Each row below holds a small network's activations on one input, seen along a few directions.
In each table, some parts of the input vary, and every possible input appears once, in random order.
Descriptions start from the smaller parts, as in this example, which fits no table here: one of 2 separate values, together with either a single point or one of 9 places along a line or (one of 6 places along a line, together with one of 8 places around a ring).
Shared parts are said once, and a part with two or three values counts as separate values.

Other details of the inputs shift rows strongly along two fixed directions, in all tables alike. That doesn't count.

Rows:
row 1: -7; -51; 15; 82; 35; 14; -8; 15; -30; 21; -60; -34; -44; 0; 5
row 2: -4; 48; -12; -98; -63; 0; 7; -27; 41; -25; 77; 13; 51; 14; 4
row 3: -3; 49; -3; -87; -53; -23; 14; -20; 38; -48; 81; 21; 45; 9; -12
row 4: 22; -15; -14; -3; -89; -48; -14; 4; -80; -45; -28; -13; 29; 43; -35
row 5: -5; -61; 16; 57; 24; 20; -18; -1; -5; 33; -64; -30; -24; -5; 33
row 6: -9; 44; 34; 3; 95; 19; 22; -5; 66; 40; 44; 23; 3; -51; -2
row 7: 29; -46; -32; -14; -106; -34; -21; -7; -51; -40; -52; -28; 20; 51; -30
row 8: -21; 42; 40; -14; 82; 30; 23; -9; 70; 42; 60; 20; 9; -43; 32
row 9: 5; -51; 7; 79; 28; 9; 5; 24; -34; 12; -44; -31; -67; 0; 6
row 10: -14; 67; -35; -121; -27; -4; 1; -3; 31; -60; 48; 66; 39; 40; 37
row 11: -1; 59; -4; -78; -55; -15; 4; -16; 36; -42; 78; 19; 46; 15; -32
row 12: 11; -63; 0; 71; 25; 1; -9; 9; 4; 24; -66; -41; -33; -4; 29
row 13: 11; -40; 5; -27; -90; -32; -19; -5; -84; -40; -31; -4; 37; 48; -17
row 14: -4; -35; 43; 51; 40; 8; 2; 0; -48; 31; -47; -2; -4; -17; 35
row 15: 3; -46; 10; 74; 36; 9; -2; 28; -65; 27; -43; -20; -46; 0; -13
row 16: -9; 41; 16; -6; 81; 26; 16; -15; 86; 48; 41; 17; 3; -54; 6
row 17: -28; 78; -20; -17; 102; 39; 17; 51; 72; 12; 44; 54; -53; -26; 18
row 18: 16; -38; -1; -16; -90; -33; -21; -1; -81; -44; -36; -6; 34; 51; -30
row 19: -18; 66; -37; -116; -28; -12; -8; 2; 33; -64; 44; 64; 32; 37; 26
row 20: 16; -28; -24; -6; -104; -19; -14; 11; -76; -52; -15; -26; -16; 59; -40
row 21: -3; -31; 17; 84; 40; 1; -3; 15; -58; 22; -52; -19; -31; -12; -3
row 22: 6; 71; -22; -68; -45; -18; 16; -6; 19; -43; 80; 15; 31; 9; -61
row 23: 0; -64; 12; 57; 24; 13; -10; -2; 3; 22; -62; -30; -27; -8; 39
row 24: -8; -59; 37; 44; 40; 12; 7; -5; -12; 22; -48; -14; -17; -6; 51
row 25: -1; 63; -14; -82; -61; -20; 5; -30; 23; -27; 72; 29; 55; -7; -19
row 26: -13; -58; 39; 54; 40; 13; -9; 1; -21; 30; -55; -19; -20; -6; 36
row 27: 11; 61; -41; -67; -64; -9; 9; -8; 49; -49; 82; 1; 21; 7; -32
row 28: -1; -37; 35; 70; 43; 0; -6; 6; -47; 27; -57; -8; -12; -17; 14
row 29: -13; 51; 16; 10; 75; 17; 14; -16; 66; 46; 42; 24; 8; -62; 7
row 30: 6; -50; 22; 78; 54; -5; -6; 21; -37; 38; -62; -21; -17; -7; 1
row 31: -5; 43; 3; 13; 86; 13; 14; 1; 79; 57; 43; 13; 5; -53; -6
row 32: -6; -37; 40; 57; 42; 2; -4; 3; -48; 30; -49; -5; -9; -20; 26
row 33: 21; -46; -32; -10; -114; -28; -28; -2; -44; -42; -45; -37; 16; 56; -17
row 34: 14; -45; 5; -31; -94; -30; -15; -13; -75; -46; -41; -10; 29; 50; -14
row 35: -5; -61; 18; 34; 25; 19; 2; -11; 0; 28; -48; -24; -15; -5; 61
row 36: 4; -60; 18; 82; 42; -8; -1; 15; -7; 20; -66; -33; -35; -4; 19
row 37: 17; -38; -37; -7; -105; -22; -24; -1; -69; -40; -36; -20; 12; 49; -40
row 38: -3; 49; 21; 14; 98; 8; 25; 6; 70; 44; 44; 12; -2; -49; -12
row 39: -16; -36; -14; 46; 64; 2; -21; 43; -3; 3; -97; 14; -45; 21; 50
row 40: 1; 45; -20; -93; -61; -13; 9; -25; 51; -39; 78; 11; 44; 6; -1
row 41: -2; -63; 18; 63; 36; 12; -17; -2; -21; 44; -71; -15; -15; -12; 18
row 42: 16; -21; -35; 0; -105; -27; -20; -8; -72; -44; -33; -17; 11; 38; -35
row 43: 15; -51; -9; -42; -106; -17; -14; -25; -58; -34; -44; -13; 32; 51; 6
row 44: -5; -63; 31; 68; 40; 5; -3; 3; -10; 17; -63; -21; -29; -7; 29
row 45: 4; 66; -38; -70; -64; -1; 1; -9; 44; -37; 82; 2; 25; 9; -38
row 46: 4; -50; -14; -34; -110; -18; -26; -17; -49; -39; -35; -25; 24; 51; 7
row 47: -3; 58; -6; 20; 66; 24; 20; 2; 41; 40; 57; 17; -29; -54; -14
row 48: 7; 64; -17; -68; -54; -26; 7; -5; 41; -39; 78; 9; 42; 16; -43
row 49: -15; 38; 21; -17; 81; 26; 18; -20; 81; 52; 46; 18; 6; -55; 19
row 50: -14; 50; 15; 22; 90; 17; 21; 14; 40; 38; 53; 15; -8; -47; -21
row 51: -3; -55; 13; 85; 35; 5; 0; 16; -22; 11; -60; -34; -51; -4; 10
row 52: 13; -49; -6; 64; 22; 21; -5; 13; -34; 29; -54; -27; -57; -5; -3
row 53: 7; -47; 10; 71; 35; 11; 2; 21; -53; 22; -50; -24; -55; -1; -12
row 54: -3; 47; -7; 12; 71; 30; 18; 10; 49; 46; 60; 15; -28; -47; -19
row 55: 5; -53; -1; 69; 28; 17; -9; 5; -23; 29; -69; -31; -40; -8; 1
row 56: -15; 73; -41; -108; -28; -13; -9; 9; 43; -68; 41; 63; 29; 37; 10
row 57: -19; 39; 22; -11; 83; 23; 14; -14; 73; 58; 50; 24; 12; -57; 17
row 58: 31; -35; -42; -9; -113; -15; -13; 8; -55; -56; -19; -32; -22; 51; -22
row 59: -7; -27; -54; -28; -88; -21; -32; 37; -67; -84; -76; 11; -17; 84; 2
row 60: 14; -39; 9; -33; -91; -25; -14; -7; -85; -38; -30; -2; 42; 51; -6
row 61: -2; 52; -7; 6; 62; 40; 16; 10; 68; 37; 67; 0; -36; -42; -3
row 62: -17; 49; 25; -9; 71; 23; 23; -22; 61; 50; 49; 28; 16; -59; 29
row 63: -18; 40; 25; -18; 80; 29; 20; -17; 71; 59; 53; 27; 18; -52; 27
row 64: 6; 55; 6; -95; -48; -12; 17; -23; 17; -33; 72; 30; 57; 12; -17
row 65: 8; 85; -24; -58; -48; -21; 17; 3; -13; -39; 99; 23; 19; 4; -59
row 66: -5; 56; 3; 21; 80; 7; 16; -6; 70; 50; 42; 15; 3; -60; -2
Each input here is: one of 6 places along a line, together with either a single point or (one of 2 separate values, together with one of 5 places along a line).
- The inputs of row 64 and row 6 match in every part but the place on the line of 6. If row 10 is changed in the same way as row 64 into row 6, which row does it become? => row 56
- The inputs of row 63 and row 37 match in every part but the place on the line of 6. If row 43 is changed in the same way as row 63 into row 37, which row does it become? => row 55
- Which other rows agree with row 61 in the place on the line of 6? List them by row number. => row 9, row 15, row 17, row 20, row 47, row 52, row 53, row 54, row 58, row 65
- Which other rows agree with row 36 in the place on the line of 6? List them by row number. => row 4, row 7, row 12, row 30, row 31, row 33, row 38, row 39, row 48, row 66
- Start at row 24 and move only the place on the line of 5, one step at a time. The first step leads to row 8. Which rows follow, in order? => row 64, row 60, row 14

Rows:
row 67: -18; 82; 11; -39; 94; 14; 22; -9; 110; 34; 74; 41; 27; -53; 29
row 68: 8; -71; 2; 92; 10; -3; -13; 10; -38; 25; -77; -47; -41; -4; -3
row 69: 5; -55; 18; 92; 36; -5; -8; 12; -53; 24; -75; -25; -34; -7; -8
row 70: 7; -1; -14; -85; -106; -25; -6; -16; -25; -67; 12; 14; 39; 51; 5
row 71: -12; -9; -9; 38; 62; 31; -2; 28; 4; 18; -29; 3; -63; -3; 31
row 72: 3; -67; 27; 105; 44; 19; -5; 19; -57; 40; -67; -38; -53; -12; 13
row 73: 18; 19; -14; -60; -102; -28; -1; -6; -69; -47; 33; 9; 38; 38; -50
row 74: -30; 67; 27; -45; 95; 29; 26; -5; 97; 28; 84; 40; 9; -45; 31
row 75: -23; 77; 18; -48; 93; 27; 31; -15; 105; 35; 92; 44; 18; -57; 40
row 76: 1; -82; 18; 103; 25; 19; -6; 10; -48; 40; -78; -53; -57; -8; 17
row 77: 11; -54; 10; 59; 13; 23; 0; -6; -5; 38; -33; -43; -35; -11; 7
row 78: 10; 23; -63; -63; -97; -26; -16; 19; -21; -78; 5; 16; 8; 59; -34
row 79: 3; 6; -19; -77; -96; -34; -16; -5; -19; -68; 4; 12; 51; 59; -13
row 80: -19; 88; 17; -44; 98; 15; 27; -4; 120; 30; 79; 44; 21; -54; 24
row 81: -24; 80; 12; -38; 89; 24; 13; -15; 108; 42; 65; 43; 29; -56; 24
row 82: 8; -51; 12; 93; 30; -3; -10; 18; -42; 25; -60; -30; -36; -8; -8
row 83: 5; -71; 26; 102; 49; -2; -11; 17; -74; 45; -95; -21; -32; -6; 1
row 84: 1; -1; -20; -86; -111; -18; -17; -26; -28; -53; 9; 17; 50; 45; 3
row 85: 31; 1; -41; -49; -121; -31; -10; -18; -9; -48; 24; -25; 32; 35; -55
row 86: 16; 20; -18; -51; -105; -26; 0; -9; -58; -62; 33; -1; 27; 38; -52
- What is each input in this table made of? => one of 2 separate values, together with either a single point or one of 4 places along a line or one of 5 places along a line
- The inputs of row 68 and row 76 match in every part but the choice among 2 separate values. If row 80 is changed in the same way as row 68 into row 76, which row does it become? => row 70
- Start at row 81 and move only the place on the line of 4, one step at a time. The first step leads to row 67. Which rows follow, in order? => row 80, row 79
- Which other rows does row 84 become when the place on the line of 4 takes its other values? List them by row number. => row 70, row 74, row 75
